These are the activations of a small network on made-up records, seen along a few directions, one row for each record.
After each row come some of the record's fields: NEDEV, LOME, LIBUK, KUBU, GIZ, FIMOL, FIVO, TIKUP.
A field that a record lacks is written missing.
Other fields move the rows too, some of them a lot.
In the rows, zero is written as 500.
Strong random noise was added to every row along 3 fixed directions; ignore it. To show where, here is one row again and again, with new noise each time:
[468 620 394 560 467 505 660 468 593 664 676 477 504 360 485 475 434 506
 541 324 511 610 592]
[750 636 327 340 291 564 511 440 684 247 526 451 215 302 369 401 544 859
 484 598 543 304 446]
[458 500 434 563 646 592 364 564 355 652 638 480 405 617 723 549 365 410
 635 366 487 612 633]
[381 604 477 642 531 556 624 456 441 740 654 438 563 506 593 532 364 475
 553 255 482 657 657]
[514 513 356 505 605 531 417 582 501 626 681 525 380 476 628 500 423 394
 633 404 514 603 584]

[354 458 617 551 510 555 363 559 348 454 370 431 528 734 607 546 566 556
 448 570 469 461 465]	NEDEV=viv, LOME=rul, LIBUK=rasu, KUBU=bope, GIZ=pafiz, FIMOL=befel, FIVO=puga, TIKUP=vimu
[706 371 404 402 638 547 358 506 428 424 465 578 354 452 625 464 309 401
 577 468 462 465 487]	NEDEV=niva, LOME=rul, LIBUK=komeg, KUBU=missing, GIZ=missing, FIMOL=missing, FIVO=missing, TIKUP=missing
[525 507 360 410 525 444 493 574 586 595 644 550 446 457 483 524 505 417
 541 510 509 581 551]	NEDEV=viv, LOME=rul, LIBUK=rasu, KUBU=savo, GIZ=pafiz, FIMOL=puda, FIVO=puga, TIKUP=tafep
[681 398 364 452 675 417 478 474 539 530 622 672 457 308 598 456 261 284
 641 372 538 581 477]	NEDEV=niva, LOME=rul, LIBUK=rasu, KUBU=bope, GIZ=faf, FIMOL=luve, FIVO=puga, TIKUP=vimu
[448 503 591 635 534 583 540 364 345 456 428 461 604 556 631 486 222 466
 426 339 491 471 493]	NEDEV=viv, LOME=rul, LIBUK=rasu, KUBU=bope, GIZ=faf, FIMOL=luve, FIVO=puga, TIKUP=vimu
[541 481 449 434 539 405 398 613 607 502 553 546 422 452 463 492 619 424
 598 641 538 554 470]	NEDEV=viv, LOME=val, LIBUK=rasu, KUBU=doket, GIZ=bis, FIMOL=befel, FIVO=pok, TIKUP=kege
[550 467 372 337 573 534 302 654 576 449 537 454 229 661 532 523 680 633
 527 649 492 531 546]	NEDEV=viv, LOME=rul, LIBUK=rasu, KUBU=missing, GIZ=missing, FIMOL=missing, FIVO=missing, TIKUP=missing
[496 578 438 378 419 533 335 536 534 497 569 330 267 667 537 546 686 748
 512 639 530 484 647]	NEDEV=niva, LOME=val, LIBUK=rasu, KUBU=savo, GIZ=faf, FIMOL=luve, FIVO=pok, TIKUP=kege
[391 435 423 502 493 274 566 620 802 628 591 665 604 320 366 447 810 321
 512 602 539 595 341]	NEDEV=viv, LOME=val, LIBUK=kize, KUBU=missing, GIZ=missing, FIMOL=missing, FIVO=missing, TIKUP=missing
[608 539 411 442 442 494 555 486 588 418 572 536 432 342 480 465 450 509
 509 443 495 456 497]	NEDEV=niva, LOME=rul, LIBUK=rasu, KUBU=savo, GIZ=pafiz, FIMOL=puda, FIVO=puga, TIKUP=tafep
[626 384 453 470 665 277 367 558 615 632 655 742 495 411 509 593 680 395
 780 603 571 668 412]	NEDEV=viv, LOME=val, LIBUK=rasu, KUBU=missing, GIZ=missing, FIMOL=missing, FIVO=missing, TIKUP=missing
[248 494 704 612 460 680 451 467 249 474 312 308 614 868 577 608 511 675
 360 516 442 442 605]	NEDEV=niva, LOME=rul, LIBUK=kize, KUBU=missing, GIZ=missing, FIMOL=missing, FIVO=missing, TIKUP=missing
[649 363 559 495 642 418 250 617 423 450 432 667 434 531 544 546 588 439
 717 676 543 481 315]	NEDEV=viv, LOME=val, LIBUK=rasu, KUBU=doket, GIZ=bis, FIMOL=befel, FIVO=pok, TIKUP=kege
[655 607 328 286 418 557 364 480 523 499 614 365 244 554 493 576 533 799
 574 585 592 443 674]	NEDEV=viv, LOME=val, LIBUK=komeg, KUBU=missing, GIZ=missing, FIMOL=missing, FIVO=missing, TIKUP=missing
[499 633 456 501 376 372 761 482 705 587 544 531 592 259 273 480 622 579
 469 458 530 584 471]	NEDEV=viv, LOME=val, LIBUK=rasu, KUBU=doket, GIZ=bis, FIMOL=befel, FIVO=pok, TIKUP=kege
[687 366 591 492 512 360 209 519 514 286 362 713 399 534 507 511 792 701
 644 832 524 377 206]	NEDEV=viv, LOME=val, LIBUK=rasu, KUBU=missing, GIZ=missing, FIMOL=missing, FIVO=missing, TIKUP=missing
[400 468 557 578 594 503 487 526 374 672 507 484 610 589 607 577 434 354
 560 398 517 561 575]	NEDEV=viv, LOME=val, LIBUK=teto, KUBU=missing, GIZ=missing, FIMOL=missing, FIVO=missing, TIKUP=missing
[444 350 504 503 699 452 218 649 457 582 589 592 462 657 657 543 633 243
 614 629 472 618 465]	NEDEV=viv, LOME=val, LIBUK=rasu, KUBU=missing, GIZ=missing, FIMOL=missing, FIVO=missing, TIKUP=missing
[487 538 581 529 349 380 646 457 677 436 454 529 593 355 277 419 749 600
 392 639 513 444 337]	NEDEV=niva, LOME=val, LIBUK=rasu, KUBU=missing, GIZ=missing, FIMOL=missing, FIVO=missing, TIKUP=missing
[309 379 576 608 662 545 346 539 313 587 505 480 574 769 730 510 440 316
 496 433 475 550 577]	NEDEV=niva, LOME=val, LIBUK=rasu, KUBU=bope, GIZ=faf, FIMOL=luve, FIVO=puga, TIKUP=vimu
[424 507 456 601 534 442 637 462 592 613 601 544 649 383 467 440 408 338
 486 380 513 575 501]	NEDEV=viv, LOME=rul, LIBUK=rasu, KUBU=bope, GIZ=faf, FIMOL=luve, FIVO=puga, TIKUP=vimu
[707 417 447 452 635 307 409 486 561 613 636 735 464 376 505 605 550 452
 799 592 582 643 458]	NEDEV=niva, LOME=val, LIBUK=rasu, KUBU=missing, GIZ=missing, FIMOL=missing, FIVO=missing, TIKUP=missing
[524 622 346 398 390 486 703 495 660 575 631 439 471 306 340 519 526 589
 497 434 550 544 585]	NEDEV=niva, LOME=val, LIBUK=kize, KUBU=missing, GIZ=missing, FIMOL=missing, FIVO=missing, TIKUP=missing
[426 484 605 515 502 591 442 519 376 494 410 442 490 617 518 572 517 557
 495 543 498 482 499]	NEDEV=viv, LOME=val, LIBUK=kize, KUBU=missing, GIZ=missing, FIMOL=missing, FIVO=missing, TIKUP=missing
[317 458 414 488 660 581 478 712 432 627 599 458 461 604 636 508 382 193
 451 401 450 644 605]	NEDEV=niva, LOME=rul, LIBUK=rasu, KUBU=doket, GIZ=bis, FIMOL=puda, FIVO=puga, TIKUP=tafep
[460 450 266 357 557 422 453 743 751 494 623 563 416 354 375 414 710 275
 467 611 529 575 457]	NEDEV=niva, LOME=val, LIBUK=rasu, KUBU=missing, GIZ=missing, FIMOL=missing, FIVO=missing, TIKUP=missing
[470 611 301 333 366 462 640 571 768 470 626 467 409 368 325 412 589 521
 379 561 556 486 550]	NEDEV=niva, LOME=val, LIBUK=rasu, KUBU=doket, GIZ=bis, FIMOL=puda, FIVO=puga, TIKUP=tafep
[296 620 523 507 360 558 700 525 529 559 440 335 605 564 398 471 525 507
 303 438 454 469 621]	NEDEV=niva, LOME=val, LIBUK=teto, KUBU=missing, GIZ=missing, FIMOL=missing, FIVO=missing, TIKUP=missing
[410 551 458 534 391 337 678 513 689 647 572 580 650 381 379 491 656 513
 469 497 517 579 428]	NEDEV=viv, LOME=rul, LIBUK=rasu, KUBU=savo, GIZ=pafiz, FIMOL=puda, FIVO=puga, TIKUP=tafep
[636 425 390 411 551 534 389 552 497 390 521 571 377 459 578 429 378 426
 535 524 486 424 471]	NEDEV=viv, LOME=rul, LIBUK=rasu, KUBU=savo, GIZ=pafiz, FIMOL=puda, FIVO=puga, TIKUP=tafep
[484 574 355 413 447 570 554 546 595 503 552 397 420 462 411 512 516 599
 451 469 542 472 602]	NEDEV=viv, LOME=val, LIBUK=kize, KUBU=missing, GIZ=missing, FIMOL=missing, FIVO=missing, TIKUP=missing
[369 585 678 637 367 577 746 316 432 503 371 396 679 514 394 533 436 702
 366 400 465 495 513]	NEDEV=viv, LOME=val, LIBUK=rasu, KUBU=missing, GIZ=missing, FIMOL=missing, FIVO=missing, TIKUP=missing
[595 424 424 407 675 413 255 598 450 608 636 623 359 595 650 602 496 368
 729 599 566 621 542]	NEDEV=niva, LOME=rul, LIBUK=rasu, KUBU=savo, GIZ=faf, FIMOL=luve, FIVO=pok, TIKUP=kege
[433 557 547 595 441 449 749 362 546 630 567 469 658 407 414 548 467 579
 464 309 482 598 562]	NEDEV=viv, LOME=rul, LIBUK=rasu, KUBU=doket, GIZ=bis, FIMOL=puda, FIVO=puga, TIKUP=tafep
[543 441 608 486 620 550 216 538 258 542 473 503 413 773 656 704 594 632
 692 586 516 521 533]	NEDEV=viv, LOME=val, LIBUK=kize, KUBU=missing, GIZ=missing, FIMOL=missing, FIVO=missing, TIKUP=missing
[514 471 569 580 669 665 337 487 161 522 555 462 423 733 791 598 176 453
 636 347 465 535 673]	NEDEV=niva, LOME=rul, LIBUK=rasu, KUBU=doket, GIZ=bis, FIMOL=puda, FIVO=puga, TIKUP=tafep
[478 497 489 474 537 633 510 453 373 479 439 398 479 617 595 487 287 506
 428 412 413 472 608]	NEDEV=viv, LOME=rul, LIBUK=komeg, KUBU=missing, GIZ=missing, FIMOL=missing, FIVO=missing, TIKUP=missing
[436 367 605 535 717 565 120 596 206 525 441 535 409 879 802 619 501 418
 612 621 455 550 530]	NEDEV=viv, LOME=val, LIBUK=rasu, KUBU=missing, GIZ=missing, FIMOL=missing, FIVO=missing, TIKUP=missing
[493 397 701 684 649 592 367 497 191 511 352 558 633 654 663 544 379 365
 576 406 449 455 453]	NEDEV=viv, LOME=rul, LIBUK=teto, KUBU=missing, GIZ=missing, FIMOL=missing, FIVO=missing, TIKUP=missing

Which values does each new row have?
[616 469 482 495 539 532 534 406 445 498 469 509 492 455 521 497 370 516
 510 412 446 489 541]	NEDEV=niva, LOME=rul, LIBUK=komeg, KUBU=missing, GIZ=missing, FIMOL=missing, FIVO=missing, TIKUP=missing
[615 408 557 580 603 531 367 433 368 429 431 594 484 487 615 504 336 447
 576 484 486 485 413]	NEDEV=viv, LOME=rul, LIBUK=rasu, KUBU=missing, GIZ=missing, FIMOL=missing, FIVO=missing, TIKUP=missing
[708 401 464 465 588 542 441 434 420 395 433 570 427 417 565 468 338 501
 556 442 449 436 464]	NEDEV=niva, LOME=rul, LIBUK=komeg, KUBU=missing, GIZ=missing, FIMOL=missing, FIVO=missing, TIKUP=missing
[524 395 707 599 607 437 146 570 263 496 376 569 439 792 681 652 669 637
 716 697 494 488 422]	NEDEV=viv, LOME=val, LIBUK=rasu, KUBU=doket, GIZ=bis, FIMOL=befel, FIVO=pok, TIKUP=kege
[518 415 477 535 679 531 440 594 437 543 564 602 465 472 649 483 403 249
 572 399 451 612 519]	NEDEV=niva, LOME=rul, LIBUK=rasu, KUBU=missing, GIZ=missing, FIMOL=missing, FIVO=missing, TIKUP=missing
[502 625 640 517 390 523 485 421 394 489 404 416 482 659 479 585 558 799
 480 581 511 452 530]	NEDEV=viv, LOME=val, LIBUK=rasu, KUBU=doket, GIZ=bis, FIMOL=befel, FIVO=pok, TIKUP=kege
[501 516 400 532 431 355 779 528 788 558 542 647 698 123 246 337 622 277
 436 439 515 513 315]	NEDEV=viv, LOME=rul, LIBUK=teto, KUBU=missing, GIZ=missing, FIMOL=missing, FIVO=missing, TIKUP=missing
[397 373 485 594 742 488 422 547 372 731 585 549 603 611 698 557 415 201
 580 315 428 680 606]	NEDEV=viv, LOME=rul, LIBUK=komeg, KUBU=missing, GIZ=missing, FIMOL=missing, FIVO=missing, TIKUP=missing
[409 430 454 373 441 654 381 621 524 216 381 403 335 641 495 407 527 526
 316 675 461 327 454]	NEDEV=niva, LOME=rul, LIBUK=rasu, KUBU=doket, GIZ=bis, FIMOL=puda, FIVO=puga, TIKUP=tafep
[286 437 671 695 605 456 401 497 355 624 473 533 667 766 666 572 566 435
 559 470 479 590 478]	NEDEV=viv, LOME=val, LIBUK=rasu, KUBU=bope, GIZ=faf, FIMOL=luve, FIVO=puga, TIKUP=vimu
[153 458 612 662 603 509 517 531 392 727 543 428 696 758 663 525 481 280
 433 363 466 641 625]	NEDEV=niva, LOME=val, LIBUK=rasu, KUBU=bope, GIZ=faf, FIMOL=luve, FIVO=puga, TIKUP=vimu
[620 434 305 393 626 471 412 641 630 450 656 669 366 358 536 410 377 248
 611 516 563 507 454]	NEDEV=viv, LOME=rul, LIBUK=rasu, KUBU=doket, GIZ=bis, FIMOL=puda, FIVO=puga, TIKUP=tafep
[483 463 464 573 618 561 457 543 384 618 530 508 549 493 622 492 313 282
 518 342 449 541 587]	NEDEV=viv, LOME=rul, LIBUK=komeg, KUBU=missing, GIZ=missing, FIMOL=missing, FIVO=missing, TIKUP=missing
[567 442 460 501 527 291 448 560 716 480 554 690 554 325 362 469 761 466
 607 699 541 565 324]	NEDEV=viv, LOME=val, LIBUK=rasu, KUBU=missing, GIZ=missing, FIMOL=missing, FIVO=missing, TIKUP=missing
[469 600 518 528 405 556 641 433 498 489 507 438 539 487 433 483 397 622
 414 446 485 476 521]	NEDEV=viv, LOME=rul, LIBUK=rasu, KUBU=doket, GIZ=bis, FIMOL=puda, FIVO=puga, TIKUP=tafep
[646 416 475 497 661 305 440 493 545 667 642 733 521 390 523 610 530 395
 791 551 572 686 469]	NEDEV=niva, LOME=val, LIBUK=rasu, KUBU=missing, GIZ=missing, FIMOL=missing, FIVO=missing, TIKUP=missing
[491 511 311 287 475 648 353 650 458 358 485 360 259 668 557 482 486 572
 372 577 477 399 623]	NEDEV=niva, LOME=val, LIBUK=rasu, KUBU=savo, GIZ=pafiz, FIMOL=puda, FIVO=puga, TIKUP=tafep
[386 590 614 616 518 436 538 483 420 744 556 477 605 607 530 612 534 547
 570 443 510 653 615]	NEDEV=viv, LOME=val, LIBUK=rasu, KUBU=doket, GIZ=bis, FIMOL=befel, FIVO=pok, TIKUP=kege
[721 375 341 393 627 567 328 570 475 334 566 593 287 394 612 432 272 344
 593 486 502 423 492]	NEDEV=niva, LOME=rul, LIBUK=rasu, KUBU=doket, GIZ=bis, FIMOL=puda, FIVO=puga, TIKUP=tafep
